A small network was shown many inputs. Here are its activations along a few directions, one row for each input.
Each table varies a few parts of the input and shows all the possible inputs, shuffled.
A made-up example of a description, with smaller parts first: values(3) and (point or line(9) or (line(6) and ring(8))).
Shared parts are said once, and a part with two or three values counts as separate values.
In the rows, 128 means zero.

Other details of the inputs shift rows strongly along two fixed directions, in all tables alike. That doesn't count.

Rows:
r1: [ 64  93 149 117 180 112 101 162 163 116  99  89 110]
r2: [166 156 111 129 127  80 143  61 185  52 144 124 122]
r3: [130 119 154 120 122  99 121 134 136 123 129 104 117]
r4: [120 123 128 117 127 117 102 121 132 116 109 124 137]
r5: [147 130 117 115 121 103 129  76 203  37 156 123 130]
r6: [110 117 153 119 117 108 118 142 160  94 118 113 113]
r7: [ 61  82 157 109 198  92 100 165 146 125 107 101 108]
r8: [133 145 125 184 143 141 126 195  30 212 123 165 139]
r9: [124 121 116 182 126 156 121 196  57 206 129 139 140]
r10: [102 130 118 105 123 147 152 125 159 128 121 130 118]
r11: [ 44 111 132 109 184 117 157 173 135 142 105 134  99]
r12: [157 156 136 108 118 130 130  82 178  71 150 102 138]
r13: [130 124 113 102 132 145 124 129 113 133 119 119 125]
r14: [203 165  96 127  63 156 124  71  79 156 122 155 144]
r15: [110 119 150 132 153 134 118 181  78 175 140 138 145]
r16: [221 186  98 140  74 111 130  63  69 151 108 134 148]
r17: [117 122 152 123 122 117 120 136 145 102 121  99 121]
r18: [124 138 148 124 128 137 123 139 153 111 133 127 128]
r19: [135 155 149 128 147 110 132 134 125 119 129 137 131]
r20: [ 29  77 144  82 199 109 106 174 197  87 105 115  97]
r21: [116 120 128 112 131 129 115 115 158 124 108 130 111]
r22: [195 172 132 130  79  93 138  81 103 107 122 132 133]
r23: [121 132 114 107 125 139 158 118 123 155 135 120 118]
r24: [ 58  92 149 122 172 112  96 177 156 131  90 110 112]
r25: [130 137 128 115 145 115 123  87 214  49 161  97 127]
r26: [134 140 129 110 135 111 123  84 227  38 159 110 120]
r27: [215 168  89 122  62 168 137  86  72 171 121 124 144]
r28: [115 114 123 175 128 150 122 203  74 195 123 151 130]
r29: [201 165 112 147  60 138 113  63  96 153 112 136 143]
r30: [ 93 102 126 150 149 147 144 177 112 173 115 127 132]
r31: [178 151 138 137  65 123 126  84 126 108 127 128 124]
r32: [131 119 122  95 143 121 129 122 141 132 119 104 106]
r33: [ 87  96 130 136 164 117 145 166 135 160 124 119 118]
r34: [195 160 111 144  67 138 108  69  78 150 117 146 152]
r35: [118 112 119 124 142 115 149 118 134 130 139 123 132]
r36: [167 165  93 108  72 160 159  77 114 132 137 145 144]
r37: [135 142 111 105 140 109 136 123 118 132 106 130 111]
r38: [135 128 120 168 133 151 115 186  31 221 148 153 154]
r39: [153 131 124 139 116 111 128  78 194  65 147 127 114]
r40: [138 137 126 108 143  94 122  78 212  62 171  99 124]
r41: [129 136 125 107 149 111 120  77 209  32 167 102 135]
r42: [165 141 105 118  95 132 155  73 155  93 138 137 150]
r43: [175 162 106 126  70 159 159  66 128 142 128 148 131]
r44: [ 78  89 169 121 162  97 112 182 118 134 122 115 118]
r45: [178 149 130 122  79 127 126  94 108 102 135 115 145]
r46: [181 166  89 116  72 172 163  80  82 151 141 134 149]
r47: [116 112 118 128 138 135 146 124 137 120 132 125 141]
r48: [ 82  97 166 142 135 118 109 177 107 129 110 139 112]
r49: [128 139 140 126 136 146 122 143 111 123 141 124 148]
r50: [121 119 129 112 141 117 105 114 139 105 115 103 132]
r51: [ 52  77 145  81 206 102 117 165 170 104 117 101  92]
r52: [ 47  86 142  92 184 117 111 172 192 108  98 112  96]
r53: [128 128 123 169 126 167 115 196  46 194 136 165 147]
r54: [ 85 100 159 131 130 119 111 187 110 127 112 132 123]
r55: [105 120 154 156 140 155 114 188  72 168 123 161 129]
r56: [102 124 126 113 128 143 147 110 145 120 126 146 120]
r57: [127 132 150 117 146 118 124 132 147 124 146 113 132]
r58: [124 111 132 145 129 132 144 121 155 130 118 143 125]
r59: [137 115 127 157 128 130 121 133 120 120 139 154 126]
r60: [132 122 118 144 136 109 125 130 141 136 151 118 126]
r61: [ 77  95 132 142 155 137 142 184 139 157 109 138 126]
r62: [130 125 132 181 127 163 117 185  67 194 130 160 125]
r63: [120 129 118 135 145 107 162 120 134 125 112 139 125]
r64: [125 133 152 135 129 138 121 130 145 112 132 136 117]
r65: [106 124 116  99 137 134 154 115 122 138 141 123 120]
r66: [200 156 113 123  89 117 121  69 108 143 123 105 138]
r67: [158 133 112 123 124  98 129  77 162  84 166 118 136]
r68: [175 164  95 114  77 167 164  79 113 144 136 123 138]
r69: [119 135 146 118 133 135 120 140 141 102 138 135 136]
r70: [113 110 119 170 141 149 118 191  62 182 133 144 143]
r71: [136 127 128 186 124 171 114 190  31 205 132 174 139]
r72: [124 109 130 141 132 133 143 122 138 126 123 154 135]
Each input here is: ring(8) and (point or (values(2) and line(4))).
Question: Changing only the ring(8) part turns r4 into r54. The same change can be made to r1. Which row results?
Answer: r17
Question: Changing only the ring(8) part turns r45 into r46. The same change can be made to r31. Which row results?
Answer: r43
Question: Which other rows does r61 become when the values(2) part takes its other values? List them by row number.
Answer: r42
Question: Which other rows does r5 become when the values(2) part takes its other values? List them by row number.
Answer: r28
Question: List by row number the other rows that have the ring(8) part in common with r18.
Answer: r12, r15, r19, r49, r55, r57, r64, r69
Question: Which other rows does r10 become when the line(4) part takes its other values? List them by row number.
Answer: r23, r43, r68
Question: Which other rows does r72 become when the ring(8) part takes its other values? List them by row number.
Answer: r14, r34, r48, r55, r56, r59, r71
Question: Start at r65 and move only the ring(8) part, one step at a time. The first step leads to r35. Which rows follow, in order?
Answer: r67, r38, r15, r44, r7, r51
Question: Which other rows does r28 become when the line(4) part takes its other values? List them by row number.
Answer: r9, r39, r60

Rows:
r73: [177 154 120 157 111 117 129 111 107 121 143 145 146]
r74: [167 146 124 163  96 130 124 129  54 178 110 160 138]
r75: [158 144 116 140  92 132 158 100 124 140 127 152 132]
r76: [163 146 109 144  95 135 159 103 122 133 138 148 136]
r77: [116 118 121 171 134 151 150 194  58 203 128 159 137]
r78: [165 158 101 101 108 117 150  85 108 153 122 101 134]
r79: [163 151 103 114 101 122 155  85 112 146 120 117 125]
r80: [165 145 106 147  94 148 151 129  52 203 111 146 130]
r81: [174 148 118 136 104 109 124  85 103 128 117 135 129]
r82: [124 125 158 167 100 156 107 184  65 181 107 153 139]
r83: [ 32  83 140 109 201 139 131 180 175 100 145 118 116]
r84: [166 146 108 143 118 132 156 108 117 131 161 134 146]
r85: [126 125 133 182 141 135 120 200  49 190 124 160 143]
r86: [170 151 110 110 111 100 119  94  91 145 120 109 134]
r87: [ 62  96 161 134 181  88 115 157 177  89 110 135 108]
r88: [170 154 140 149  76 142 115 111 116 112 134 137 143]
r89: [ 50  93 137 111 165 144 135 171 171 114 124 138 110]
r90: [154 135  91 129  94 166 138  96 131 144 129 139 136]
r91: [158 143 116 107 140 105 149  62 194  66 182 100 139]
r92: [162 153 142 121 112 117 111  85 181  50 166 107 133]
r93: [ 91 104 169 126 137 118 102 152 152  99 109 125 114]
r94: [148 150 108  73 109 136 148  63 169  94 119 107 122]
r95: [185 157 116 150 117 115 126 103 109 116 156 135 148]
r96: [185 154 116 146 129 117 119 110 106 133 169 127 151]
r97: [156 148 106 105  97 158 146  94 115 144 113 135 125]
r98: [139 135 134 119 160  81 122  84 205  33 162 110 126]
r99: [137 135 108 137 123 180 137 147  66 188 158 135 159]
r100: [168 140 131  70 102  98 106  69 166  71 132  79 133]
r101: [161 146 121  97 117  82 123  55 162  73 125 104 119]
r102: [ 51  94 142  99 170 137 133 162 172 118 105 133  97]
r103: [124 123 102 102 123 139 135  74 209  77 135 119 121]
r104: [ 66  91 151 141 181 102 109 189 103 156  95 135 104]
r105: [168 149 122 177  99 139 126 148  52 179 121 166 150]
r106: [ 50  94 135 112 175 141 138 169 172 102 137 131 115]
r107: [ 52  86 159 149 186 104 111 200 113 152  95 145 106]
r108: [151 154 104  61 117 131 143  60 167  96 118  89 132]
r109: [153 148 110 113  90 162 147  97 120 141 120 148 128]
r110: [172 153 133 167  94 160 108 161  53 171 147 141 148]
r111: [ 18  76 152 127 180 152 129 224 135 165  99 152 103]
r112: [ 45  82 156 127 198  94 106 205 108 158  95 119 103]
r113: [130 144 113  56 135 124 139  68 188  83 116  84 123]
r114: [ 74 101 141  91 187  69 107 142 161 103 112  90 106]
r115: [167 143 144 137  77 138 111 107 108 123 118 133 137]
r116: [ 65  94 141 131 172 111 145 162 176 106 126 133 108]
r117: [157 152 104  94  99 155 146  94 111 149 110 122 131]
r118: [177 140 124 152  81 143 103 103 124 125 128 124 139]
r119: [122 134 122  95 115 136 146  82 195  76 131 137 119]
r120: [ 63  92 156 122 226  81 102 177 185  89 156 106 114]
r121: [172 140 134 112  83 129 108 105  98 132 117 111 136]
r122: [126 110 120 185 139 132 109 181  64 201 107 153 133]
r123: [115 119 123 158 124 148 147 177  58 212 105 160 122]
r124: [156 148 106 104  96 160 146  95 115 144 113 136 127]
r125: [133 134 137 123 139  85 126  82 204  42 138 123 125]
r126: [ 44  83 144 130 188 117 137 199 121 169  96 128  95]
r127: [ 44  87 141 121 188 116 137 201 113 177  95 116 100]
r128: [136 119 144 138 106 148 102 181  39 200 102 127 137]
r129: [175 143 137 124  80 132 110  96 105 121 117 122 135]
r130: [162 147 113 137  90 130 156  94 126 136 128 150 131]
r131: [ 56  77 146 137 201  82 102 157 200  86 113 115 102]
r132: [158 143 111 154  92 148 154 132  65 197 114 158 131]
r133: [119 122 159 168 102 155 106 192  57 190 101 156 137]
r134: [176 138 122 174  75 162 101 140  67 180 120 139 146]
r135: [134 129 143 164 135 159  93 208  44 205 153 135 145]
r136: [135 136 141 121 129  86 125  74 196  52 127 129 122]
r137: [171 149 106 144 110 136 157 104 113 133 161 134 147]
r138: [173 140 127  95  91 123 103 111  96 137 120  98 141]
r139: [122 126 123 113 146 101 156  88 212  49 156 118 121]
r140: [176 143 138 126  78 134 109  97 107 118 118 122 135]
r141: [166 156 101 102 108 118 148  84 110 151 122 101 133]
r142: [139 144 110 104 101 146 151  78 177  80 146 136 130]
r143: [ 34  85 139 113 195 142 134 181 168 105 144 122 116]
r144: [167 153 140 150  79 143 115 116 113 116 134 138 144]
r145: [154 142 119 104 145 104 146  61 203  61 184  98 139]
r146: [170 137  92 147  99 135 149  92 129 147 132 136 134]
r147: [ 49  90 173 156 178 131  95 232 121 136 121 131 116]
r148: [158 151 143 125 104 117 114  88 181  48 154 114 132]
r149: [ 50  74 131 132 193 105 133 162 199 110 117 118 100]
r150: [105 125 119  96 138 133 145  91 205  52 152 122 122]
r151: [ 39  87 138 105 205 138 126 170 176 105 154 107 122]
r152: [135 129 143 163 135 158  93 204  48 200 155 132 145]
Question: Describe the family of inputs behind these rows.
Answer: values(2) and line(4) and (point or line(9))
Question: Changing only the values(2) part turns r145 into r91. The same change can be made to r87. Which row results?
Answer: r136
Question: Which other rows does r100 become when the values(2) part takes its other values? List them by row number.
Answer: r138
